A small network was shown many inputs. Here are its activations along a few directions, one row for each input.
Each table varies a few parts of the input and shows all the possible inputs, shuffled.
A made-up example of a description, with smaller parts first: one of 2 separate values, together with either a single point or one of 9 places along a line or (one of 4 places along a line, together with one of 8 places around a ring).
Shared parts are said once, and a part with two or three values counts as separate values.

Other details of the inputs shift rows strongly along two fixed directions, in all tables alike. That doesn't count.

Rows:
R1: [ 15  25 -26  14  35 -33  25   6  -1  -8  32  27 -16  16]
R2: [ -8 -20  12   2   2  -6  23  16   4  14 -13 -34   1  -1]
R3: [ -7  10   1  -1   8  -1 -18 -30  -3  -2  -9  14   5   0]
R4: [-18   2 -10  11  -8  -5 -22 -18  -4   2 -18  19  -3   1]
R5: [ 15   5  -4 -13  17   5 -21  -5 -13   6  -3  22  12  -6]
R6: [ 28   8 -38   3  11 -11  24  29  -9   0  35  26  -5  18]
R7: [ -2 -15  17 -15   3   3  24   7   4   6  10 -41   2  -3]
R8: [  1 -12  10  -8   6  14 -18 -24 -13   7 -14   3  15 -12]
R9: [ -3 -13  23 -20   7   2  29   8   8   9   7 -48   5   2]
R10: [-13   8   4  20   8   4 -13 -17 -11 -19 -10  11  -4  -5]
R11: [  4  -9  10   3  -7  10  -7 -22   1 -12  -8  35  25 -11]
R12: [ -8  11  -3   0   2  16 -20 -17   1  -7   1   9  -4  -7]
R13: [ -1 -13  11  -7  -2   2  28  13  -5   0   8 -33   1   1]
R14: [ -6 -10  17   1   0  25  -9 -12   0 -22   1  23  24 -12]
R15: [  7  -1  17  -1 -13  24 -21  -4  11  -9  -8  30  19 -15]
R16: [  2 -16   7  13  12  14 -16  -4 -21  -8 -10  12  12   0]
R17: [ 11  -2   0 -10   7  10 -25  -7 -11   6  -8  12  10 -15]
R18: [ 32   2 -40   7  10 -36  38  22 -10   6  32  26  -3  25]
R19: [ -3  15  -1  -5   4  -1 -27 -17   1  -3 -10  12   2  -4]
R20: [-21   2  -2  20   8   0 -19 -10  -5  -7 -15  15  -6  -3]
R21: [  4  -8  13  -8 -20   3  32  13  27  -3  11 -18   9  -5]
R22: [  0 -18  22 -15 -25  -6  19  14  11  14 -15 -58   3  -8]
R23: [  2  -9  14 -15  13  13 -17 -24 -12   8 -17   4  18  -5]
R24: [  3  -7  17  -2 -19  13 -19  -9   9  -8 -14  17  25 -18]
R25: [ -3  11  15 -11  -9 -10  12   5  25  10   2 -32 -15   4]
R26: [ -7 -13  -4   1   0  12 -22 -12 -18  12 -24  18  15  -5]
R27: [  7  16 -33  18   8 -23  21  14  -4 -15  36  23 -15  23]
R28: [-13 -13   0  -2   9  24 -20   0 -19  -1 -12  11  11  -6]
R29: [ -9   2  12   7   3 -18  24  -1  18   0   4 -35 -13   0]
R30: [  0 -12   4  -2   1  14 -18 -21 -24  -3 -18  16  13  -8]
R31: [ 11  -3  17 -21  -3  -1  20  16  15  24   4 -35  -1   2]
R32: [  7  20 -30  13  13 -22  22  11  -8 -18  34  24 -18  14]
R33: [  5  -3   0 -13  11  27 -17  -7 -10  -1   2  10   6 -12]
R34: [-20  -3   3  -3 -21  -6  16  12  23   8  -5 -37 -16   4]
R35: [ -4  -8  -8  -5   4  25 -21   5 -13   3 -10  17   6  -7]
R36: [-17  -4  14   2 -25 -19  26 -10  15   5 -11 -44 -10   3]
R37: [-12   2  13  -1 -29 -18  15   4  19   4 -12 -48 -11  -2]
R38: [-10   0  -6  15 -11  -2 -23 -23  -7  -8 -13  17   2   7]
R39: [ 20  28 -38   6  10 -37  14  10   5   1  32  28 -18   9]
R40: [  9  -1   5  -6  -2  20 -22   3 -14   0 -11  15   2  -8]
R41: [ 12  21 -37  10   1 -32  14  27  12   5  23  29 -28  17]
R42: [ 34   9 -39   5   6 -28  19  30 -10   5  27  29  -1  18]
R43: [ -3   7  -1  10 -15   9 -31  -4   2  -7 -10  16  -7   6]
R44: [ 27  10 -27  14  31 -24  34  22 -19  -6  30  28  -8  11]
R45: [  9  -7  17 -17 -10   3  14  15  15  22   1 -37  -3  -5]
R46: [ -2  -8   7  -9  -2  31 -17  -5 -15  -6 -10  -1   8 -11]
R47: [ -4 -16   7 -11 -19 -12  14  22  11  24 -14 -39   1  -2]
R48: [-12   9   9  -8   4  20 -23 -20   4  -6  -7   0   0  -4]
R49: [-16   6   6   3   8  16 -22 -21  -6 -14   0   7   0  -8]
R50: [  3 -11  14  -1  19   5   5  -3  -7   2  -2 -12   5  -8]
R51: [  8  -7   4  -1  -8  25 -32   4 -12   4 -14  15  11   0]
R52: [-17  -9  19  15 -14 -15  21   2  18  -3  -9 -48  -8   8]
R53: [ 26   7 -17  17  18 -28  43  21   8 -14  34  38   2   6]
R54: [  2  -9   4  -8 -13  -4  14  28  12  24  -4 -25  -6   3]
R55: [ -2  14   1   5 -14  -4  -1   4   9  -2  -1  -6 -16   1]
R56: [-15   2  17  -9   1  -6  19  -3  16  -1   7 -39  -6   6]
R57: [ -1   8 -14  12 -11  -4 -31  -9  -4  -8  -7  23  -1   5]
R58: [ 30  16 -32 -11  31 -10  21  20  -9   2  36  31  -5  11]
R59: [-22  -3   2   3 -11 -12  20  11  15   2   2 -30 -14   8]
R60: [-11  -3   7   0 -25  -4  18   9  22  -1   1 -42 -11  10]
R61: [-17   3  -6   6 -14   0 -39 -10  -1   1 -23  17  -5  -6]
R62: [-12   5   2   4   1   4 -24 -34  -4  -3 -12  14   1  -8]
R63: [-13   9   0   4  -7  20 -24 -16  -6 -15  -9  10  -4  -6]
R64: [  1  18  -5   4   1   8 -26 -10   2   0   2  22  -8  -5]
R65: [  5  -4  13  -4  31  13 -10 -11 -16  -2  -7  10  12  -5]
R66: [ -3 -20  13  -6 -10   3  26  18   4   3   3 -45   6   7]
Each input here is: one of 6 places around a ring, together with either a single point or (one of 2 separate values, together with one of 5 places along a line).
Changing only the place on the ring of 6 turns R63 into R37. The same change can be made to R48. Which row results?
Answer: R19
Changing only the place on the ring of 6 turns R34 into R4. The same change can be made to R21. Which row results?
Answer: R11
Change only the place on the line of 5 in R28. List by row number the other rows that result.
Answer: R7, R9, R13, R66
List by row number the other rows that have the place on the ring of 6 in common with R53.
Answer: R1, R2, R10, R16, R20, R29, R44, R50, R52, R65
Change only the place on the line of 5 in R43. List by row number the other rows that result.
Answer: R25, R41, R55, R64
Change only the choice among 2 separate values in R66. List by row number the other rows that result.
Answer: R27

Rows:
R67: [ -7  -8   8  -4 -19  27 -37 -12  -6  -4 -22  10  13  -9]
R68: [-12 -12  15  -4 -26   8 -14   4  11  12 -26 -24   2  -5]
R69: [ -1 -13  19 -12  12  13  -4 -10  -8   6 -10 -13  14 -10]
R70: [ 14   3  -7  -2  36  13 -25 -16 -29  -7   3  47  15  -8]
R71: [ -9  -6  17   0 -13  13  -5  -6  13  -7  -8  -4   9  -9]
R72: [-12  -4  19 -11  -9   8 -14  -5   9  15 -21 -31  -2  -8]
R73: [ -1  -4   9  -8 -25 -20  29   8  27  13   0 -38  -3   3]
R74: [-12  -7  25 -10  -6  18   2  -4  11   0  -5 -30   4  -8]
R75: [ -3 -21  24  -8  -8   6   6  -4   4   7 -18 -23  17 -10]
R76: [-20 -11  36   2 -22   4  12 -10  24  -6 -14 -44   5  -7]
R77: [  5  -2 -15  16  18  -7   1  -5 -20 -11   5  31   5   5]
R78: [ -8  -8   5   1 -17  18 -34   0  -3   5 -26   5   5  -7]
R79: [ -5 -20  15  -3  -1  26 -26 -13 -16  -2 -24  11  23 -12]
R80: [-20  -6  21   2 -20  14 -28 -28   3  -5 -28 -10   9 -10]
R81: [ -3  -1  20 -11  -4 -10  37   8  27   6  12 -45  -6   0]
R82: [  3  12   4  -1  17   7  -7 -12   0 -12  11  21   2  -7]
R83: [  5  14 -20   2  18  12 -41  -7 -19   0  -4  48  -2  -2]
R84: [ 21  17 -21   8   7 -30  37  17  15  -9  36  25  -8   8]
R85: [ -9 -19  37 -13   2   8  10 -10   4   9 -15 -49  12 -10]
R86: [  8   9 -21   6   0  11 -35 -11 -15  -9  -1  55   7  -1]
R87: [ 11   8 -21   3  -7 -22  12  22   9  10   9  10 -11   9]
R88: [ 18  11 -26   1  -7 -31  31  19  14   6  25  10  -9  13]
R89: [ 14  21 -28   6  16 -31  19  16   1   7  23  11 -22  14]
R90: [-14 -12  26  -7 -29   1  -4   1  21  16 -28 -41   1  -8]
R91: [  9   2  -7   5  -1  24 -24   1 -10 -17   3  42  11  -6]
R92: [  2   9   2  -9   4  -3  -4 -12   4   4   2  -2  -1  -3]
R93: [  9  21 -31   8  16 -33  28   7  -1  -3  32  10 -22  19]
R94: [ 21   3 -21  10  17 -31  35  14  -5  -2  24  19  -1  12]
R95: [  2   0   8  -1 -12 -14  32  11  25  -1  12 -18  -1   1]
R96: [-12  11 -19  14  12  -9 -10  -2 -13  -3   0   8 -20   9]
R97: [ -8  -8  13 -11 -14  15 -14   7   3  14 -18 -29  -2  -4]
R98: [ 10  15 -20  -4  13  -2 -11  -5  -8   0  13  31  -3   4]
R99: [  3   2   1  -1 -16 -21  16  14  19  14  -3 -19  -8   3]
R100: [-14   0  -9  15 -16 -30  27  16  13   6   0 -32 -22  14]
R101: [-21 -17  18   3   9   1  14  -8  -8   0 -10 -42   0   2]
R102: [  4   3   1  -5 -18 -23  24   5  21   8   5 -19  -4   3]
R103: [  8  -6   0   3  15  14 -27 -18 -21  -8 -12  42  21 -11]
R104: [  8   8 -14  -5   8  19 -31  -7 -18  -4   2  33   3  -2]
R105: [  1   1  -2  -8  -6 -10  12  18  10  17   2 -26 -12   6]
R106: [ -8  -7   8  -3 -18  25 -37 -15  -5  -3 -23  11  13  -9]
R107: [-21  -3   7  13 -11  13 -40 -19  -8  -5 -31   7   0  -6]
R108: [-17   3  14   6   7   4   6 -13   5 -13   3 -19  -6   0]
R109: [-12 -13  15  -3 -24  25 -36  -2  -1   6 -33  -8   8 -10]
R110: [-16  13 -17  13  15   6 -28 -26 -22 -15  -1  27  -9   5]
R111: [-11  11  -9  11  15  13 -43 -20 -21  -7 -14  30  -6  -2]
R112: [ -8   2   4  12 -11 -25  44  11  23  -8  16 -30 -12  10]
R113: [ -2  -4   0   3  22  -5  12  -4 -14  -3   5  -8   0   5]
R114: [ 19  -4 -15  -5  22  13  -5   9 -27   1  10  28   8   0]
R115: [  6  11 -21   1  15  17 -42  -2 -23  -1  -4  46  -2  -1]
R116: [ 23  -3 -18  -6  18 -13  34  26 -10   9  26   1  -3  10]
R117: [ 21  -6 -19   3  10   7  -3  14 -22  -2   8  38  12   2]
R118: [ -8   2  12 -11   0  17 -27 -23  -2   3 -13   0   6 -10]
R119: [ 7  2 -9 -7 -3  5 -7 18 -4 10 -1 -3 -7  3]
R120: [-14  11 -16  28  12   9 -25 -21 -18 -32   2  51  -1   2]
R121: [ 11  -4  -5  -8 -24 -13  26  25  16  10   9 -24  -4   7]
R122: [ 26  -3 -25   2   9 -16  30  27  -9   4  23  21   2  11]
R123: [ -9 -15  26  -6   9   8   5 -12  -4   3 -12 -33   9  -6]
R124: [-17 -11  35 -13 -11  15   9  -6  21   4  -9 -48   4 -10]
R125: [ 15  14 -22   7  -4 -36  25  21  13   9  16   6 -16  12]
R126: [  1  12  -6   0  15  14 -44 -17 -15   0 -13  35   1  -9]
R127: [ -5 -19  16  -3   0  24 -25 -16 -14  -2 -24  12  23 -13]
R128: [ -2 -19  25  -4  -6  -3  16  -3   7   5 -13 -30  13  -6]
R129: [ -3  -8  13 -16 -16  13   0   6   6  10  -7 -36   0  -3]
R130: [ -9   5  14  -7   1  14 -27 -28  -3  -2 -13  -1   5  -9]
R131: [ 11  13 -23  12  -3 -36  25  21  11   6  16   4 -18  14]
R132: [ 14  22 -19   8  24 -27  35  10   6 -11  40  14 -16  13]
R133: [ -3  -9   5  -3 -21  15 -22  10   0   7 -21  -6   3  -4]
R134: [ 21  16 -31  -5   9 -21  22  20   0   6  32  15 -13  14]
R135: [ -8  -1   8 -10  -3  22 -28 -17  -6   2 -13   0   6  -7]
R136: [  7   0   4  -9  -3  -6  36  23  16   4  21 -31  -8   5]
R137: [-10  -5  20  -4 -23  -1  -2 -14  16   3 -16 -25   4  -6]
R138: [-12  -3   7   4 -24 -24  31   2  21   4  -1 -43 -11   9]
R139: [-10  -7  16   2 -11  24 -20 -10   4 -11 -13   9  12 -11]
R140: [-17 -11  38  -2 -23   4  12  -9  27  -3 -15 -43   7 -10]
R141: [-18   7 -15  20  -1   7 -36 -28 -19 -19 -13  36  -1   2]
R142: [ -2 -25  17  -8 -13   7  13   8   2   8 -13 -28  13  -4]
R143: [ 22  -2 -18  -6  20 -16  35  24  -9   9  26   1  -3  11]
R144: [  3  10  -3  -1   6 -11  -1   2   4   9   0  -5 -11   1]
R145: [-10 -13   1  12   0 -19  32   5  -1  -2   1 -26  -3  10]
R146: [ -5 -19  24 -14   5  13   4  -5  -3  10 -12 -30  12  -8]
R147: [ 15  23 -28   3  16 -33  27   6   2   0  33  12 -18  16]
R148: [ 10  11 -14   1  17  10  -5   4  -8 -12  20  33  -1   1]
R149: [ -5  -8  13   0 -17  11   4   5  13  -6  -3 -10   6  -5]
R150: [ 11   9 -12   1  18  29 -30  -2 -20 -17  10  49   6  -6]
R151: [-11  16 -16  19  24  -2  -1 -10 -13 -24  18  25 -13   8]
R152: [ 14   4 -14   4  -5  -8  24  24   9  -6  23  11  -4   7]
R153: [ 12  -5  -8  -5  23   4   3   3 -19   4   9  16   7   1]
R154: [ 19  23 -18   4  24 -27  36  12   8  -8  41  16 -14  10]
What is each input in this table made of?
Answer: one of 2 separate values, together with one of 4 places along a line, together with one of 11 places along a line
Changing only the place on the line of 4 turns R80 into R76. The same change can be made to R98. Which row results?
Answer: R124
Changing only the place on the line of 4 turns R149 into R78. The same change can be made to R82. Which row results?
Answer: R126
Changing only the place on the line of 4 turns R116 into R104. The same change can be made to R70. Which row results?
Answer: R92
Change only the place on the line of 4 in R109. List by row number the other rows that result.
Answer: R67, R122, R152
Change only the place on the line of 11 in R96. List by row number the other rows that result.
Answer: R72, R83, R89, R97, R105, R111, R115, R119, R126, R144
